A small network was shown many inputs. Here are its activations along a few directions, one row for each input.
Each table varies a few parts of the input and shows all the possible inputs, shuffled.
A made-up example of a description, with smaller parts first: ring(8) and (point or (values(2) and line(4)) or ring(11)).
Shared parts are said once, and a part with two or three values counts as separate values.
In the rows, 128 means zero.

Other details of the inputs vary at random and push rows far along three fixed directions, the same in every table; ignore that.

Rows:
R1: [ 76 188 130 131 142  78 110 117 127 159 128 183 130 184]
R2: [129 106 140 118  97 102 108 137 163 108 104 124 139 117]
R3: [130 108 138 124 100  98 103 136 163 113 103 125 141 111]
R4: [134 113 137  90  93 110 115 150 149 100 128 114 132 102]
R5: [128 139 120 119 145 130 139 141 108 134 146 126 121 133]
R6: [124 115 126 150 144 134 132 126 120 142 124 129 127 146]
R7: [127 106 131 112 134 155 141 130 109 139 148 119 107 142]
R8: [129 131 136 118 100  94 109 138 158 100 102 130 148 114]
R9: [127 106 132 112 142 151 137 121 108 147 143 113 112 132]
R10: [121 126 122 129 139 134 121 131 116 146 148 134 119 129]
R11: [129 111 129 110 138 151 146 135 105 136 146 115 108 140]
R12: [120 148 127 140 143 115 134 128 123 135 119 139 132 150]
R13: [106 164 123 139 145  74 110 132 130 144 116 157 141 146]
R14: [150 192 108 177 115 199 146  98 121 105 150 134 137 104]
R15: [132 109 138 124 102  95 106 137 158 111 101 122 144 110]
R16: [132 115 128 108 144 150 148 138 103 133 144 113 109 137]
R17: [131 110 146 108  92 105 118 133 157 101 101 119 138 122]
R18: [104 167 126 132 140  79 116 133 131 138 118 157 140 154]
R19: [128 101 126 123 140 150 133 135 111 143 150 120 112 134]
R20: [139 110 119 124 154 137 140 145 104 141 143 110 115 124]
R21: [129  99 135 134 148 141 140 118 115 147 116 111 122 144]
R22: [136 104 132 132 148 139 151 130 112 136 119 113 119 151]
R23: [133 103 137  97  93 109 107 144 153 105 129 120 132  99]
R24: [132 101 132 135 149 142 144 133 114 139 120 115 120 147]
R25: [ 87 178 120 143 160  70 105 128 119 163 124 174 137 164]
R26: [126  92 137 139 139 148 137 125 121 145 123 121 118 152]
R27: [130 127 123 149 150 124 137 130 118 138 121 128 131 144]
R28: [139 158 112 193 128 171 133  97 132 125 127 140 140 124]
R29: [134 109 122 119 150 145 140 144 104 136 146 114 113 129]
R30: [136 116 127 109 153 142 147 131 102 140 139 105 115 128]
R31: [ 76 197 119 114 143  81 106 132 119 159 155 182 124 164]
R32: [ 90 192 115 115 158  77 114 139 109 153 152 170 128 159]
R33: [142  83 125 127 152 126 164  92 118 156 112 143 117 121]
R34: [133  96 127 142 152 137 139 135 115 141 121 116 122 143]
R35: [132 104 122 126 146 143 135 140 107 145 146 114 113 126]
R36: [147 174 116 194 123 193 140  77 132 119 121 131 143 114]
R37: [137 113 132  94 104 102 113 152 146  99 125 115 133  95]
R38: [131 102 133 131 154 139 142 121 112 144 114 109 122 140]
R39: [129 102 123 124 143 147 135 138 113 144 149 118 110 131]
R40: [127  90 132 143 140 145 134 127 121 147 125 122 120 149]
R41: [136 117 127 109 145 146 152 139 102 132 144 111 110 138]
R42: [135 104 132 132 156 135 146 123 112 143 113 107 124 141]
R43: [168 141 129 122  85 166 130 115 150  72 119  96 145  63]
R44: [127  95 130 149 141 144 131 124 122 146 125 125 123 147]
R45: [132 112 136  93  94 110 110 148 154 103 129 118 129 102]
R46: [158 204 103 176 106 166 132 105 138  87 140 137 153  81]
R47: [128 102 127 120 137 152 136 135 111 143 150 120 111 136]
R48: [134 112 136  93  96 107 112 150 149 100 128 116 133 100]
R49: [ 93 181 129 123 117  46  89 133 155 123 108 172 154 137]
R50: [124 120 128 115 136 148 138 135 115 139 148 123 110 138]
R51: [141 118 139  83 100 107 125 154 146  94 123 108 132 101]
R52: [135 108 120 123 152 141 136 143 104 142 144 113 114 123]
R53: [135 109 134  96  97 104 112 148 149 102 127 115 133  97]
R54: [130 107 140 127  96 101 100 131 163 112 103 127 145 110]
R55: [134 114 144 105  98 103 119 137 154  98  99 118 139 120]
R56: [112 150 127 120 129 131 125 127 120 139 149 145 121 141]
R57: [132 237 106 177 103 180 132  85 133 103 151 162 143 111]
R58: [131 103 123 125 144 146 132 138 112 147 147 116 110 127]
R59: [127 110 130 111 143 151 140 125 109 146 143 111 109 131]
R60: [104 158 138 115  96  65  94 134 164 112 106 155 152 131]
R61: [132 114 127 112 146 149 145 142 104 135 145 113 110 134]
R62: [105 163 123 138 144  74 113 131 131 140 118 158 141 150]
R63: [149 183 105 213 122 184 137  87 132 112 126 143 151 111]
R64: [ 78 200 124 106 150  78 110 120 111 161 147 172 128 159]
R65: [179 144 123 186  66 197 131  97 174  64 105 108 159  68]
R66: [154 206  96 172 121 171 160  55 126 120 142 177 140  79]
R67: [129 104 149 108  88 109 113 129 161 104 102 123 137 124]
R68: [128  85 130 148 144 141 131 125 122 148 124 122 121 145]
R69: [131 107 146 111  94 105 116 138 159 102 101 118 140 119]
R70: [127  96 135 137 140 147 140 128 122 144 123 118 116 152]
R71: [133 111 123 116 147 147 143 144 104 136 146 114 113 131]
R72: [131  95 151 105  96 106 110 123 160 111  97 112 140 114]
Each input here is: values(2) and (point or (line(5) and (point or line(6)))).
Q: The inputs of R65 and R31 match in every part but the values(2) part. If R62 is changed in the same way as R65 into R31, which row does it become?
A: R46
Q: The inputs of R25 and R52 match in every part but the values(2) part. If R13 is changed in the same way as R25 into R52, which row does it become?
A: R20
Q: Which other rows does R30 become when the values(2) part takes its other values? List them by row number.
A: R42
Q: Which other rows does R34 become when the line(5) part takes its other values? List them by row number.
A: R2, R6, R27, R44

Rows:
R73: [122 127 122 112 162 110 141 127 110 150 136 131 122 140]
R74: [160 193 106 188  96 174 123 110 156  81 132 129 161  87]
R75: [123  99 135 117 101 133 116 142 150 115 130 122 126 123]
R76: [178 111  99 202 170 249 195  98  74 150 158  99 103 122]
R77: [115 130 135 115 148 125 143 124 109 142 124 126 123 163]
R78: [110 126 126 139 140 135 118 128 115 145 148 136 116 154]
R79: [141 110 140  94 103 113 123 127 140 107 117 119 139  98]
R80: [116 125 128 120 140 136 139 121 121 155 139 149 112 145]
R81: [114 128 121 124 158 110 122 147 110 145 130 129 121 139]
R82: [137 109 133 126 100 121 118 149 141 105 129 111 135 112]
R83: [134 103 137  97 105 133 132 118 147 113 122 124 131 109]
R84: [ 93 198 122 124 138  69 100 131 137 142 135 164 141 140]
R85: [117 120 127 114 147 126 137 111 109 149 140 137 114 144]
R86: [118 137 136 125 144 127 141 130 116 142 126 131 116 160]
R87: [115 135 122 135 147 122 130 134 109 152 142 131 118 141]
R88: [132 114 126 129 130 121 118 156 128 114 125 118 133 125]
R89: [114 132 134 131 145 137 132 135 115 143 127 119 118 163]
R90: [ 99 248 112 145 119  91 104 101 136 133 137 200 151 130]
R91: [163 196 109 178 103 164 135 102 142  79 122 139 152  74]
R92: [139 108 136 110 107 129 115 138 139 116 122 112 132 105]
R93: [109 125 130 125 142 125 118 124 117 152 140 132 111 144]
R94: [137 101 141 115 106 126 112 149 140 112 128 114 135 116]
R95: [136 110 129 107 139 114 136 136 120 117 119 119 129 115]
R96: [122  82 136 190 153 103 127  99 143 163  67 143 145 168]
R97: [140  98 135 100 105 123 125 129 144 115 122 119 119 109]
R98: [113 123 133 134 141 135 126 145 115 138 131 118 123 173]
R99: [149 109 130 108 118 115 133 140 143 112 121 110 128 102]
R100: [141 112 132 102 108 111 132 129 137 110 120 115 135 103]
R101: [128 103 141 109 100 134 118 131 150 116 123 118 125 109]
Q: Describe the family of inputs behind these rows.
A: point or (line(4) and (point or line(6)))
Q: Start at R83 and move only the line(6) part, one step at a time. The first step leads to R85. Which rows follow, in order?
A: R79, R100, R73, R95
Q: Which other rows does R75 become when the line(4) part takes its other values? List them by row number.
A: R80, R83, R101
